These are the activations of a small neural network, seen along a few directions. Each row is one input.
Each table varies a few parts of the input and shows all the possible inputs, shuffled.
A made-up example of a description, with smaller parts first: values(3) and (point or line(9) or (line(4) and ring(5))).
Shared parts are said once, and a part with two or three values counts as separate values.
In the rows, zero is written as 128.

Rows:
row 1: [ 96 131 100  74 155 130 110 119 149 187 185]
row 2: [187 126 170 112 168 138 172  87 125 100  83]
row 3: [ 86 121 159 188  68 109 108 196 130 117  91]
row 4: [108 150 144 138  87 136  81 186 100 102  42]
row 5: [ 80 124  75  95 154 132 119  94 112 170 180]
row 6: [121 158 139 131  40 125  51 159 143 132 134]
row 7: [107 173 109 157  49 130  69 152 115  95 140]
row 8: [143 114 180 177 163 109 181  85 173 122 115]
row 9: [158 144 129 142 125 130 143  26 155 125 138]
row 10: [ 82 145  67  98 164 132 129 111 123 152 189]
row 11: [149 117 138 145  64 143 109 212  87 101  76]
row 12: [134 134 137 129  75 141  96 200  88  97  52]
row 13: [169 102 176 166 152 117 192  95 153 118 126]
row 14: [104 151 115 154  38 130  60 133 103 115 131]
row 15: [107 154 122 142  39 143  58 149 131 110 136]
row 16: [124  67 106 101 185 136 158 168 104 157 155]
row 17: [198 101 172 154 157 138 189 102 132 116 124]
row 18: [160 165 122 146 136 131 152  44 166 109 146]
row 19: [ 96 158  72  98 172 101 127 120 118 165 188]
row 20: [ 91  69 113 112 178 113 165 161 123 158 160]
row 21: [118  91 101  64 201 138 135 155  96 140 114]
row 22: [ 89 108 106  72 211 133 122 141 108 144 104]
row 23: [160 141 173 120 179 132 158  73 139 102  71]
row 24: [ 62  82 120 123 187 106 156 151 140 162 152]
row 25: [173 179 128 147 144 100 152  53 162 123 145]
row 26: [170 154 157 115 126 125 137  50 189 142 144]
row 27: [121 187 113 159  59  99  67 163 112 107 138]
row 28: [144 107 141 168  63 137 114 214  98 110  94]
row 29: [ 83 127  82  84 155 147 116 110 139 165 186]
row 30: [159 149 137 129 126 143 142  41 180 119 144]
row 31: [113 109 149 177  57 115 119 207 116 111  99]
row 32: [202 110 171 129 158 142 185 100 121 106 108]
row 33: [131  75 104  79 189 142 150 166  93 147 138]
Q: Changing only one part turns row 9 into row 5. The same change can be made to row 18. Which row results?
A: row 10
Q: What do these inputs look like to the network?
A: values(3) and (line(5) or line(6))
Q: A walk changes only the line(5) part. It starts at row 27 and steps to row 7. List the rest of the walk in order.
A: row 14, row 15, row 6
Q: Which other rows does row 3 become when the values(3) part takes its other values? List them by row number.
A: row 8, row 24

Rows:
row 34: [107  93 108 101 173 133 140 144 115 152 148]
row 35: [143 151 164 172 120 109 146  68 173 115 119]
row 36: [ 72 134 126 157 121 102 121 140 153 145 148]
row 37: [176 123 137 127 158 135 175  70 141 129 154]
row 38: [134 138 134 158  35 132  79 198  95 104 109]
row 39: [160 141 142 125 145 132 154  62 156 129 145]
row 40: [116 117 107  72 195 135 136 121 111 142 113]
row 41: [141 166 140 135 135 124 133  52 161 123 131]
row 42: [121 143 141 145  60 131  75 207  89  98  64]
row 43: [123 149 137 157  27 128  66 192 107 103 104]
row 44: [ 92  92 138 126 173 115 152 170 122 138 106]
row 45: [105 165 129 167  21 127  57 182 114  95  93]
row 46: [128 111 101  81 183 137 142 118 117 153 147]
row 47: [173 119 147 114 175 140 171  80 138 127 123]
row 48: [175 104 169 151 160 125 184  96 150 119 112]
row 49: [116 133  96  92 153 130 125 100 136 156 168]
row 50: [107 168 134 166  25 119  54 184 111  98  94]
row 51: [145 146 111  99 157 136 136  72 147 137 161]
row 52: [144 130 122  78 200 141 147  94 120 124 106]
row 53: [179 108 159 163 144 120 188  86 154 121 142]
row 54: [161 128 106 100 171 138 157  80 131 137 171]
row 55: [ 92 108 127 147 130 110 141 149 147 150 162]
row 56: [131 136 129 160  31 139  82 197  98 102 108]
row 57: [ 96 159  94 102 143 122 104  90 142 151 155]
row 58: [132 116  90  93 166 132 146 108 120 156 178]
row 59: [163 125 165 163 130 117 167  77 169 120 133]
row 60: [118 140 136 147  57 138  79 205  92  95  63]
row 61: [ 94 115 103 112 143 125 123 127 133 156 170]
row 62: [ 74 141 102 122 134 117 102 117 139 150 156]
row 63: [157 123 116  87 188 143 153  90 128 134 140]
row 64: [159 126 152 104 187 137 165  84 130 117  90]
row 65: [162 110 175 141 172 123 179 100 143 109  79]
row 66: [105  86 132 135 160 118 158 166 129 148 140]
row 67: [132 137 139 151  48 135  77 206  94 105  88]
row 68: [126 172 110 108 148 128 114  61 152 131 148]
row 69: [108  91 122 148 143 113 162 156 132 151 170]
row 70: [110  98  98 113 156 127 145 134 118 156 179]
row 71: [ 94  99 115  92 186 130 135 147 108 142 115]
row 72: [120 146 132 159  24 135  69 190 110 100 102]
row 73: [129 134 134 153  45 142  80 204  97 102  87]
Q: Changing only one part turns row 69 into row 36. The same change can be made to row 70. Which row results?
A: row 62
Q: Changing only one part turns row 41 into row 64. The same change can be made to row 57. Which row results?
A: row 40
Q: What do these inputs look like to the network?
A: line(5) and (values(2) or line(6))
Q: Which other rows does row 50 become when the values(2) part takes its other values? List them by row number.
A: row 45
Q: A walk changes only the line(6) part. It starts at row 59 and steps to row 39. List the rest of the walk in order.
A: row 51, row 49, row 61, row 55

Rows:
row 74: [233 117 195 125 215 145 224  26 158  92  77]
row 75: [130 180 128 159  34 125  69 124 141 109 138]
row 76: [237 144 219 180  87 137 157 104 130  57  18]
row 77: [102 149  79  65 188 133 117  84 129 161 168]
row 78: [104  83 159 178  80 118 131 233 110 121  97]
row 79: [ 93 110  78  55 199 141 125 125 101 165 155]
row 80: [107  51 133 120 216 113 195 152 133 165 154]
row 81: [ 99  75  97  80 216 128 163 161 100 162 150]
row 82: [ 92 137 102 114  67 143  56 206  82 117  96]
row 83: [ 98 105 120 140  83 131  95 242  80 117  92]
row 84: [133 141 125 149 159 109 172  24 191 152 198]
row 85: [101 174 104 122  56 133  48 165 108 111 111]
row 86: [133 170 154 207  31 108 103 105 163 107 147]
row 87: [130 155  99 101 163 127 139  42 166 157 191]
Q: Changing only one part turns row 86 into row 84. The same change can be made to row 76. Which row results?
A: row 74
Q: What do these inputs look like to the network?
A: values(2) and (point or line(6))

Rows:
row 88: [123  76 142 119 230 112 205 107 141 157 140]
row 89: [154 166 158 147 101 113 111 110 133 101 103]
row 90: [ 95  97 114 101 228 109 184 116 154 167 170]
row 91: [147 135 151 168  77 140 130 115 143  93 125]
row 92: [123 153 124 159  77 141 107 116 152 106 154]
row 93: [128 126  77  66 173 147 128  70 115 164 187]
row 94: [106 103 153 116 133 140 119 170 117 127  67]
row 95: [195 136 130  95 171 147 165  47 141 124 144]
row 96: [171 144 156 165  54 123 121 134 141 116 130]
row 97: [126 185 108 153  94 122 107 115 133 105 127]
row 98: [125 143 128 130 197 109 177  38 191 153 182]
row 99: [146  98 157 167  95 143 140 148 118  97 104]
row 100: [153 130 164 145 119 115 122 143 108 105  81]
row 101: [111 171 137 127  98 134  89  99 166 122 108]
row 102: [ 90 103 108 130 111 142 113 194 118 121 142]
row 103: [114 113 114 127  87 123 103 214 118 144 147]
row 104: [146 161 128 156  52 124  98 135 151 129 159]
row 105: [167  90 118  72 203 155 174 117 103 139 130]
row 106: [ 85 113 101 109 200 105 162  58 154 181 197]
row 107: [ 83 121  95 137  83 137  90 136 116 135 170]
row 108: [150 166 135 162  94 121 130 113 124  93  98]
row 109: [142  95 146 146  87 127 126 206 103 134 117]
row 110: [ 92 136  92 124 128 124 113 194  99 120 114]
row 111: [171 108 162 164  71 125 132 168 118 120 108]
row 112: [106 129  99 135  58 119  81 156 115 159 175]
row 113: [137 110  90  56 201 151 152 126 117 149 159]
row 114: [135 116 170 135 118 136 123 131 134 113  59]
row 115: [149 130 140 161 113 125 141 147  99  96  77]
row 116: [ 96 135 115 108 134 115  94 191 108 129 119]
row 117: [118  86 140 148 111 146 135 185 103 111 112]
row 118: [ 78 122 121  98 133 135  96 179 132 137  97]
row 119: [168 155 106  86 170 149 142  50 150 137 173]
row 120: [120 117 124 142 128 128 135 185  84 111  85]
row 121: [ 88 152 101 116 106 110  70 132 104 143 146]
row 122: [136 152 164 137  99 133 112  97 157 109  80]
row 123: [150  87 157 138 216 110 208  70 157 143 131]
row 124: [196 100 134  91 189 151 177  80 119 126 121]
row 125: [150 124 153 140 199 108 199  37 181 141 153]
row 126: [ 71 139 107 105 104 131  73 120 129 151 123]
row 127: [124 117 148 127 134 119 117 182  93 119  89]
row 128: [128 184 131 137 100 114  88 111 142 114 131]
row 129: [ 85 154  77 132  99 118  90 136  95 134 141]
Q: Changing only one part turns row 104 into row 109. The same change can be made to row 98. Which row results?
A: row 88
Q: Changing only one part turns row 129 into row 108. The same change can be made to row 93. Which row results?
A: row 95
Q: What do these inputs look like to the network?
A: ring(6) and (values(2) or line(5))
Q: A walk changes only the line(5) part. It starts at row 104 and steps to row 92. List the rest of the walk in order.
A: row 97, row 128, row 101
Q: Which other rows does row 113 become when the values(2) part takes its other values? List them by row number.
A: row 90
Q: Which other rows does row 128 become when the ring(6) part takes its other values? List them by row number.
A: row 89, row 100, row 116, row 121, row 127

Rows:
row 130: [102 120 111  91 162 130 115 168 102 134 108]
row 131: [153 128 146 161  52 132  99 184  98  99 101]
row 132: [196  91 184 138 235 122 243  44 165 122 110]
row 133: [ 88 136  99 131 122 119 112 122 142 147 185]
row 134: [122  98 142 152  82 133 120 221 100 119 100]
row 135: [ 84 127  84  99 147 127 113 141 109 156 155]
row 136: [142 183 148 150  78 130  98  83 150 106 115]
row 137: [100  90 139 125 136 129 123 193 102 125  85]
row 138: [164 165 144 154  59 139  98 124 128  87  90]
row 139: [109 163 119 149  92 109 102  92 163 139 161]
row 140: [148 108  93  58 244 140 186  36 148 173 199]
Q: What do these inputs look like to the network?
A: values(2) or ring(9)

Rows:
row 141: [123 195 139 128 104 115  87  90 150 121 103]
row 142: [ 98  66 150 144 125 129 148 136 156 156 154]
row 143: [143 149 133 128 229 110 193  26 151 117 118]
row 144: [193  98 158 134 121 132 156 136 116 130 118]
row 145: [127  89 118  76 174 135 133 162  95 159 113]
row 146: [132 172 143 112 121 125 101  80 173 123 110]
row 147: [110 149 143 158  93 130 111 134 111  87  62]
row 148: [ 95 137 119 136 109 107 115 119 176 156 183]
row 149: [146 112 177 127 150 120 142 124 136 128  63]
row 150: [108 119  94 103 146 141 115 200  84 118 106]
row 151: [177 157 124 119  93 137 117  92 154 124 161]
row 152: [ 93  98 137 140 117 135 134 123 175 159 173]
row 153: [114  76 117  69 162 161 127 136 112 152 128]
row 154: [179  84 157 127 109 158 151 110 133 123 132]
row 155: [192 125 154 140 120 124 153 163 110 107 118]
row 156: [107 116 110 153 216  93 206  63 156 152 195]
row 157: [176 129 133 160  93 138 139 172 104  91 111]
row 158: [170 180 118 136  75 126 103 102 130 122 155]
row 159: [133  97 176 120 138 147 136  98 152 121  79]
row 160: [ 76 117 116 182  82 110 124 174 116 122 138]
row 161: [109 108 104  65 153 168 110 122 131 156 148]
row 162: [159 156 118 159  59 134  97 122 102 101 134]
row 163: [103 170  81  78 128 128  76 128 110 151 152]
row 164: [144 139 174 133 149 113 139 152 131 104  64]
row 165: [158 136 122 166  63 142 125 145  91  89 117]
row 166: [174 118 143 124 101 164 136  96 153 127 152]
row 167: [ 76 136 112 175  78 103  96 150 126 133 156]
row 168: [ 91 126  83 108 117 144 100 172  71 117 113]
row 169: [128 131 163 117 130 154 121  83 172 126  99]
row 170: [111 170 138 151  89 122  82 110 122  99  81]
row 171: [ 93 146  79 101 112 136  70 148  82 129 131]
row 172: [112  80 151 151 137 102 153 162 139 163 139]
row 173: [127 142 154 153 123 126 125 161 124  88  56]
row 174: [ 93 109 127 178 110 106 136 200 128 123 132]
row 175: [110 107 147 157 136  94 150 190 134 139 139]
row 176: [112 147  86  61 144 139  91 118 133 153 158]
row 177: [ 87 159 115 152  92  96 101 129 152 154 178]
row 178: [125 125  77  80 251 125 185  63 112 146 165]
row 179: [125 115 115  82 173 128 130 190  90 135 114]
row 180: [189 135 115 136 197 122 207  40 132 119 172]
Q: Changing only one part turns row 179 into row 155. The same change can be made to row 171. Which row results?
A: row 162
Q: Changing only one part turns row 153 into row 142. The same change can be made to row 176. Which row results?
A: row 148
Q: What do these inputs look like to the network?
A: values(4) and (point or ring(9))
Q: Which other rows does row 165 become when the values(4) part takes its other values? List them by row number.
A: row 147, row 160, row 168
Q: Which other rows does row 166 become when the values(4) part takes its other values? List them by row number.
A: row 152, row 161, row 169
